Each row below holds a small network's activations on one record, seen along a few directions.
Each row is followed by the record's values for the fields Z, L, Y.
A field that a record lacks is written none.
The largest differences between rows may come from other fields.
(in the rows, 128 means zero)
[141 117 157 128 106 143 149 151 145 133 118 118 142 141 115] | <Z:none L:l2 Y:y2>
[123 140 167 104 165 180 135 137 112 158  90 158 125 153 143] | <Z:z2 L:l5 Y:none>
[145 128 105 156 133 117 141 133 123 147 111 101 126 112 148] | <Z:z1 L:l2 Y:y2>
[161 131 136 127 149 172 153 102 128 117 118 136  91 144 149] | <Z:z1 L:l5 Y:y2>
[111 152 171 108 160 158 147 142 140 128  82 150  96 155 137] | <Z:z2 L:l5 Y:none>
[164 146 173  81 159 216 153 146 105 106  94 185 122 146 129] | <Z:z1 L:l5 Y:none>
[164 128 167 137 132 190 115 131 110 113 135 151 132 167 135] | <Z:z2 L:l3 Y:y2>
[124 108  67 163 130  64 121 118 137 104 125 110 146 128  92] | <Z:none L:l4 Y:y2>
[109 107 114 141 101  75 133  99 127 140 156 104 127 132 127] | <Z:none L:l3 Y:y2>
[ 97 148  75 108 103  45 124 139 135 119 165 108 133 126  86] | <Z:none L:l4 Y:none>
[127 137  88 112 148  69 149  93 112 123 115  92 115 126 131] | <Z:z1 L:l5 Y:y1>
[104 136  92 130 116  88 134 113 167 141 152  73 130  86  97] | <Z:none L:l2 Y:none>
[ 92 111  97 163 123  68 140 156 131 123 130  83 143  76 111] | <Z:none L:l2 Y:none>
[126 154 168 150 151 165 122 172 137 101 113 125 118 120 131] | <Z:z2 L:l2 Y:none>
[147 110 164  95 138 174 104 151 162 129 123 176 122 116 159] | <Z:none L:l1 Y:none>
[151 110 141  88 152 160  99 137 170 118 120 162 124 121 145] | <Z:none L:l1 Y:none>
[160 121 135 130 145  51 137 130 119 143 158 116 128 111 130] | <Z:z1 L:l1 Y:y1>
[132 130  76 120 129  91 110 109 161 127 131  70 151  97 110] | <Z:none L:l2 Y:none>
[ 96 149  84 106 103  63 124 140 136 115 162 115 129 124  90] | <Z:none L:l4 Y:none>
[118 107  92 114 137 116 145 112 121  95 127  99 113 138 113] | <Z:none L:l5 Y:y2>
[138 115 163 144 167 180 104 139 116 128 149 143 113 135 132] | <Z:z2 L:l1 Y:y2>
[117 118 128 150 121 165 119 131 113 125  95 173 144 105 104] | <Z:none L:l4 Y:none>
[116 133 130 114  96 134 139 132 132 102 118 141 138 145 147] | <Z:none L:l3 Y:none>
[114 126 107 131 109  84 119 117 128 107 134 112 125 147 133] | <Z:none L:l3 Y:none>
[149 134 119 124 153  70 122 152 128 106 143 123 129 109 138] | <Z:z1 L:l1 Y:none>
[102 116 159 113 151 175 160 138 137 111 101 158  84 132 101] | <Z:none L:l5 Y:none>
[156 180 139 101 130 149 137 144 127 133 141 158 104 129 115] | <Z:z1 L:l4 Y:none>
[127  81  96 132 145 106 129 126 140 138 156 134 152 110 138] | <Z:none L:l1 Y:y2>
[120 102 167 114 127 165 144 127 113 147 117 138 116 150 108] | <Z:none L:l5 Y:y2>
[ 97 110  81 139  74   7 121 108 116 118 157  68 191  83 116] | <Z:none L:l2 Y:y2>
[ 87 152  84 129 125  83 120 117 108 174 134 112 150 126 134] | <Z:z2 L:l4 Y:none>
[115 104  83 152 105  39 117 126 126 111 144  79 139 135 126] | <Z:none L:l4 Y:y2>
[139  96  95 120 134  96 110 113 140 118 143 114 160 116 142] | <Z:none L:l1 Y:y2>
[ 99 110 135 123 111  66 101 139 111 110 140 115 124  90 152] | <Z:none L:l1 Y:none>
[104 122 130 138 112 100 131 116 142 131 144 124 105 144 123] | <Z:none L:l3 Y:none>
[159 150 172 130 137 185 155 166 116 150 106 159 131 103 129] | <Z:z1 L:l2 Y:none>
[ 99 131 118 149 129 131 142  98 137 122 137 117 173 114 122] | <Z:z2 L:l2 Y:y2>
[131 121 117 133 131  58 137 137  97 115 154 116 133 112 150] | <Z:z1 L:l1 Y:y2>
[132 137  98 153 122 108 149 115 116  98 125 133 155 132 119] | <Z:z1 L:l4 Y:y2>
[111 148 111 163 144  87 108 116 154 140  93 128 130 136 131] | <Z:z2 L:l4 Y:none>
[128 113 106 162 117 104 143 148 155 132 133  85 121 123 139] | <Z:none L:l2 Y:y2>
[110 134 117 144 122  93 128 111 133 131 145 108 135 158 154] | <Z:z2 L:l3 Y:y2>
[ 99 129 103 121  87  56 135 108 138 105 137  86 190  87 111] | <Z:none L:l2 Y:none>
[132 122 169 151 159 171 103 159 148 123 151 144 113 144 150] | <Z:z2 L:l1 Y:y2>
[107 107 108 139  99  59 136  93 126 144 156  97 136 132 121] | <Z:none L:l3 Y:y1>
[119 146  48 125 115  51 134  94 118 126 136  67 152  89 143] | <Z:z1 L:l2 Y:none>
[128 145 131 112  96 169  99 148 120 154 122 167  96 119 128] | <Z:none L:l4 Y:none>
[106 121  94 120 153  99 123 132 142 132 142 123 174 136 158] | <Z:z2 L:l1 Y:y2>
[112 102 153 105 136 159 156 125 104 130 115 145 122 126 105] | <Z:none L:l5 Y:y1>
[101 114 122 161 120  98 135 163 140 124 117  96 127  79 120] | <Z:none L:l2 Y:none>
[105  95 130 118 134 104 100 133 111 134 143 141 130  84 147] | <Z:none L:l1 Y:none>
[154 127 135 143 118 120 123 124 112 109 142 127 122 156 144] | <Z:z1 L:l3 Y:y2>
[155 121 115 125 153  71 117 107 127 116 164 101 138 122 104] | <Z:z1 L:l1 Y:y1>
[139 115 137 113 100 116 109  83 121 137 131 122 123 127 138] | <Z:none L:l3 Y:y1>
[124 108 104 161 119 101 134 156 129 126 129  89 112 118 146] | <Z:none L:l2 Y:y2>
[112 136 130 150 139 164 132 120 140 128 150 133 131 158 146] | <Z:z2 L:l3 Y:y2>
[146 124 116 160 119  89 137 109 108 148 106 132 147 137 116] | <Z:z1 L:l4 Y:y2>
[147 178 175 114 145 196 111 156 140 120 139 177  98 166 120] | <Z:z2 L:l4 Y:none>
[138  95 101 109 136  70 124 120 156 127 156 107 133 127 117] | <Z:none L:l1 Y:y2>
[116 115 130 144 133 160 135 156 131 132 100 127 140  89 109] | <Z:none L:l2 Y:none>
[139 123 200  81 133 209 130 148 124 124  81 169  97 167 116] | <Z:none L:l5 Y:none>
[127 103 112 131 146 162 146 108 123 123 121 123  94 136 124] | <Z:none L:l5 Y:y2>

Here are new rows. What are their fields?
[ 93 120 100 127 160 104 139 108 153 145 152 125 155 124 142] | <Z:z2 L:l1 Y:y2>
[113 132  88 142 147 123 150 129 137 145 131  98 141 129 149] | <Z:z2 L:l2 Y:y2>
[137 123 148 132 117 153 140 105 128 129 150 149 128 140 146] | <Z:z1 L:l3 Y:y2>
[106 108 130 119 137 112 157 112 115 122 126 118 108 120  98] | <Z:none L:l5 Y:y1>
[133 123 128 143 128 192 127 163 130 137 102 117  95 111 147] | <Z:none L:l2 Y:none>
[106 133 105 145 115  81 133  98 127 117 145  96 143 162 145] | <Z:z2 L:l3 Y:y2>
[114 145  77  97  97 117 103 140 107 122 143 132 138 116 110] | <Z:none L:l4 Y:none>
[119 152 137 112  95 114 116 150 151 135 141 140  93 129 113] | <Z:none L:l4 Y:none>
[113 151  85  93 101 101 112 139 130 128 153 125 130 125  88] | <Z:none L:l4 Y:none>
[105 123 160 117  88 103 127 115 126 121 124 114 157  96 126] | <Z:none L:l2 Y:none>
[122 110 129 143  90  80 131 113 129 128 137 110 116 154 135] | <Z:none L:l3 Y:y2>
[114 139 107 109 108 143 112 135 119 162 147 151 110 115 100] | <Z:none L:l4 Y:none>
[103 132 118 104 144 131 156 122 116 120 117 130 160 161 130] | <Z:z2 L:l5 Y:y2>
[155 149 133 113 172 181 150 126 118 103 102 150  82 137 134] | <Z:z1 L:l5 Y:none>
[121 122 116 120  98  51 115 102 119 148 132  47 142  98 104] | <Z:none L:l2 Y:y1>
[ 89 153  89 140 125 104 127 132 103 155 129 124 126 123 139] | <Z:z2 L:l4 Y:none>
[126 143 127 105 105 163 105 141 126 167 136 163  96 121 107] | <Z:none L:l4 Y:none>
[138 115  70 129 143  42 129 115  95 106 158  92 148 106 132] | <Z:z1 L:l1 Y:y2>
[108 145  68 114  97 116 114 140 100 110 135 123 127 118 124] | <Z:none L:l4 Y:none>
[ 97 140 100 121 107  97 126 135 136 153 163 138 110 116  90] | <Z:none L:l4 Y:none>
[125 103 148 128  94  98 134 159 122 142 142 102 155 131 130] | <Z:none L:l2 Y:y2>
[115 123  93 126 107 131 129 133 111 149 149 139 125 118 116] | <Z:none L:l4 Y:y2>
[136  93 110 123 137 115 100 126 132 121 136 125 114 110 148] | <Z:none L:l1 Y:y2>
[121 130 146 134  99 130 124 115 144 109 113 129  95 145 152] | <Z:none L:l3 Y:none>
[155 147 155 129 125 103 145 164 120 116 115 125 147 108 124] | <Z:z1 L:l2 Y:none>
[146 129 137 129 106 150  99 130 127 120 105 145 110 152 156] | <Z:none L:l3 Y:none>
[102 141 109 114 105 127 121 136 133 155 155 141 109 111  91] | <Z:none L:l4 Y:none>
[110 130 119 129 104  90 127 119 138  98 100  86 131  88 111] | <Z:none L:l2 Y:none>
[105 100  92 163 118  78 149 149 129 126 140  87 151  96 114] | <Z:none L:l2 Y:y2>
[117 141 162 123 153 181 179 124 138 111 112 169  91 129 125] | <Z:z1 L:l5 Y:none>
[115 145 122 112 102 136 114 142 139 166 144 150  94 120  97] | <Z:none L:l4 Y:none>
